Each row below holds a small network's activations on one input, seen along a few directions.
In each table, some parts of the input vary, and every possible input appears once, in random order.
A made-up example of a description, with smaller parts first: one of 2 separate values, together with either a single point or one of 11 places along a line or (one of 6 places along a line, together with one of 8 places around a ring).
Shared parts are said once, and a part with two or three values counts as separate values.
In the rows, 128 means zero.

Other details of the inputs shift rows strongly along two fixed directions, in all tables alike. That doesn't count.

Table:
x1: [155 173 100  94 173 112 130 132 111 104 103  50 114 127]
x2: [110 142 111 148 141 120 149 136 142 133 146 135 140 139]
x3: [149 125 121 103 103 130 113 110  67 171 189 152 122 167]
x4: [185 178  87  92 200 135 161 108  78  71  84  83 112 116]
x5: [ 88  86 149 189 109 123 157 170 229 109 138 144 164 132]
x6: [ 66 110 113 159 122 125  82 148 249 123 120 172 189 139]
x7: [128 156 143 149 121 119 148 147 127 137 136 109 126 100]
x8: [114 116 142  76  80 114  86 110  42 227 195 123  68 162]
x9: [ 95 133 116 140 122 115 101 154 192 134 148 118 168 150]
x10: [167 163  93 108 210 133 145 105 108  56  55 114 128 109]
x11: [147 176 100 116 211 145 163 118 103  71  69  94 111 105]
x12: [136 154  94 100 177 123 114 122 152  87  73  94 127 111]
x13: [100 115 120 110  90 103  91 121 122 181 171 134 108 148]
x14: [140  75 148 137 117 129 126 125 147 109 118 148 133 135]
x15: [133 133 153 128  78 114 127 128  81 189 183 132 106 118]
x16: [186 124 121 107 172 142 161 125 119  51  70  85 110 107]
x17: [141 124 146 136 165 144 173 150 139  78  87  88 112 114]
x18: [148 167  98 132 178 134 151 139 135  80 113 104 158 135]
x19: [ 84  75 158 176 115 140 144 157 208 115 126 158 153 127]
x20: [130 109 126  68  69 101  78 100  41 220 194 134  64 159]
x21: [ 92  75 149 192 104 127 148 172 241 113 147 150 188 141]
x22: [108 163 115 112 175 125 127 137 138 110  90  80 112 116]
x23: [148 151 101  91 176 118 104 111 121  95  70  95 112 117]
x24: [168  76 159  88  55 118 128 113  26 194 206 125  60 162]
x25: [ 53 106 116 188 144 140 124 140 228 117 116 200 180 124]
x26: [124 131 175 122  75 126 122 126  52 217 194 133  90 125]
x27: [123 136 180 125  77 123 127 134  51 222 198 125  90 129]
x28: [148  58 161 102  62 118 114 110  63 182 182 158  78 153]
x29: [207 144 123 101 170 145 167 138  93  52  88  53 109 124]
x30: [134 172 119 123 186 137 164 130  94 113 109  95 110 125]
x31: [200 139 122 103 174 139 174 134  93  57  84  50 103 114]
x32: [116 116 121 103  96 110  89 120 120 184 172 128 120 155]
x33: [119 127 125  94  90 100  98 119  82 194 182 110  89 154]
x34: [135  63 169 107  69 132 121 119  64 185 186 151  81 153]
x35: [103 152  94 117  99 136 112  78 121 137  88 133 129 161]
x36: [ 86  89 129 179  78 153 149 105 197 100  93 177 173 157]
x37: [189 185 119 101 176 136 156 123  78  79  77  66 111  77]
x38: [ 98 115 121 138 128 121  75 127 188 130 112 155 158 146]
x39: [133 141 111 134 142 121 143 131 120 133 154 125 147 147]
x40: [146 116 126 105  90 117 120 110  54 202 210 147 112 172]
x41: [124 146  98 100 169 115 109 117 141  94  71 109 108 107]
x42: [117 118 124 128  92 115 126 117  90 190 197 158 115 160]
x43: [107 107 136  85  84 115  80 107  68 212 181 138  81 153]
x44: [196 190 119  99 174 132 160 129  66  86  86  54 107  81]
x45: [ 83 110 120 159 147 135 119 122 169 126 114 187 153 128]
x46: [107  88 143 169 110 126 154 158 197 107 134 139 145 129]
x47: [ 83 146 129 170  81 149 139  93 167 130  96 177 175 121]
x48: [127 132 165 121  92 131 122 121  65 191 170 134  95 113]
x49: [ 90  68 142 185 108 134 139 159 246 102 132 166 187 132]
x50: [ 82 114 143 174 113 123 117 139 201 126 111 185 162  88]
x51: [155 172 129 137 154 127 155 146 126 102 106  83 141  90]
x52: [167 180 115 115 181 134 155 122 108  64  56  88 105  60]
x53: [109  66 154 174 112 137 115 143 215  95 114 177 176 143]
x54: [180 171 125 110 183 134 140 115  95  73  54  92 117  74]
x55: [115 142 135 156 119 124 135 139 157 124 122 138 139  90]
x56: [157 171  98  73 203 128 120 108  82  79  45  66  80  99]
x57: [149 138 148 130 126 132 109 123 113 125 112 142 140 110]
x58: [154 108 128 123 145 133 155 131 135  72  90 112 106 111]
x59: [ 79 116 140 188 111 140 110 156 242 113 120 191 204 101]
x60: [ 80 122 113 151 121 124  90 147 224 128 132 150 179 143]
x61: [183  80 161  85  58 131 117 117  29 185 208 123  82 176]
x62: [108 118 160 136  91 133 113 123 102 178 157 159 115 105]
x63: [126 106 121 111 104 117 110 100  75 177 166 179 101 149]
x64: [190 181 117  94 179 138 149 116  74  76  65  76 104  73]
x65: [ 76 115 153 178 123 134 116 139 193 129 107 179 163  88]
x66: [146 193 112  88 201 125 144 134  87  98  74  34  82 112]
x67: [134 123 144  96  93 127 124 105  15 226 211 140  73 171]
x68: [ 97 125 104 158 138 124 135 130 174 119 132 165 154 130]
x69: [184 176  89  91 200 145 145 108  84  59  76 100 120 118]
x70: [158 105 142 110 158 141 148 123  98  80  80 106  94 111]
x71: [146 157 141 139 119 130 134 151 122 130 143 108 149 112]
x72: [205 136 123  91 173 149 156 124  91  45  69  74 102 116]
x73: [ 69 129  97 173 101 149 138  86 183 122 104 205 185 163]
x74: [ 80 113 104 169 137 126 126 130 200 114 123 189 165 125]
x75: [110  87 144 181 112 137 145 175 227  96 140 139 188 145]
x76: [ 99 131 142 179 108 135 123 162 206 126 140 156 190 110]
x77: [143 108 133 111 104 123  95  98  71 172 172 178 123 171]
x78: [132  82 184 119  72 128 141 141  63 202 202 123  80 166]
x79: [125 123 123  96  93 106  93 121  95 191 182 111 112 159]
x80: [105 116 107 147 140 130 124 124 174 120 129 177 166 134]
x81: [130 144 112 108 129 120 100 134 132 136 141  99 133 148]
x82: [ 79 121 139 192 109 139 117 163 245 116 129 179 209 104]
x83: [ 94 144 115 130 134 104 119 145 166 134 132 101 130 133]
x84: [138 141 109 128 139 132 131 128 121 124 152 136 151 151]
Each input here is: one of 4 separate values, together with either a single point or (one of 4 places along a line, together with one of 5 places along a line).
Question: The inputs of x25 and x43 match in every part but the choice among 4 separate values. If x11 is changed in the same way as x25 into x43, which row does it become?
Answer: x8
Question: The inputs of x72 and x69 match in every part but the choice among 4 separate values. If x49 is changed in the same way as x72 into x69, which row does it become?
Answer: x4
Question: The inputs of x75 and x9 match in every part but the choice among 4 separate values. If x36 is changed in the same way as x75 into x9, which row does it become?
Answer: x35
Question: Which other rows does x37 become when the place on the line of 5 takes its other values? List them by row number.
Answer: x44, x51, x54, x64

Table:
x85: [118 117 131 113 114 112 100 139 122 166 163 115 113 152]
x86: [ 98 133 156 137  81 120 107 137 118 209 180 148 125 116]
x87: [133 148  82  84 165 120  98  92 101 113  86 123 110 145]
x88: [117  86 169 147  70 132 130 124 111 180 168 172 121 127]
x89: [168 147 152  97 124 131 146 111  30 147 133  99  72 110]
x90: [150 165 121 116 157 129 147 133  94 122 120  93 119 113]
x91: [111  73 148 160  85 135 125 143 184 123 152 170 160 153]
x92: [146 187  96  97 176 141 129  84  79  89  54 121 106  93]
x93: [ 98 144 119 144 131 115 115 152 186 131 134 119 161 124]
x94: [186 103 154 101  88 134 140 113  33 153 170 131  92 149]
x95: [101 114 123 154 128 130 138 145 188 114 126 133 154 135]
x96: [ 72 134 109 157 161 116 113 168 242  97 105 119 181 112]
x97: [ 86 134  90 136 137 126 100 105 174 118 101 170 162 145]
x98: [102  87 145 172  98 133 138 142 171 141 155 175 164 137]
x99: [114 103 151 145  85 123 126 127 113 181 191 158 130 149]
x100: [183 109 127  73 129 125 133 114  49 131 142  85  75 148]
x101: [152 138 133  89 104 120 115 120  48 183 174  94  86 153]
x102: [ 90  88 134 148 109 116 114 147 189 144 156 151 145 153]
x103: [164 195 109 109 180 124 148 133  95 102 101  71 113  97]
x104: [137 188 121 136 201 140 163 144 148  59  44  79 134  63]
x105: [ 75 145  87 177 160 136 116 113 228  94  80 191 193 120]
x106: [175 106 131 103 139 134 136 127 110  82 114 101 103 140]
x107: [164 152 107 131 190 142 167 133 154  27  53  77 128 108]
x108: [131  75 178 144  60 135 127 127 105 166 170 179 125 129]
Question: The inputs of x88 and x107 match in every part but one. If x86 is changed in the same way as x88 into x107, which row does it become?
Answer: x93
Question: What do these inputs look like to the network?
Answer: one of 4 places along a line, together with either a single point or one of 5 places along a line
Question: A walk changes only the place on the line of 5. It starts at x94 and steps to x98. List the rest of the walk in order.
Answer: x99, x90, x103
Question: Which other rows does x108 become when the place on the line of 4 takes its other values? List them by row number.
Answer: x91, x94, x106
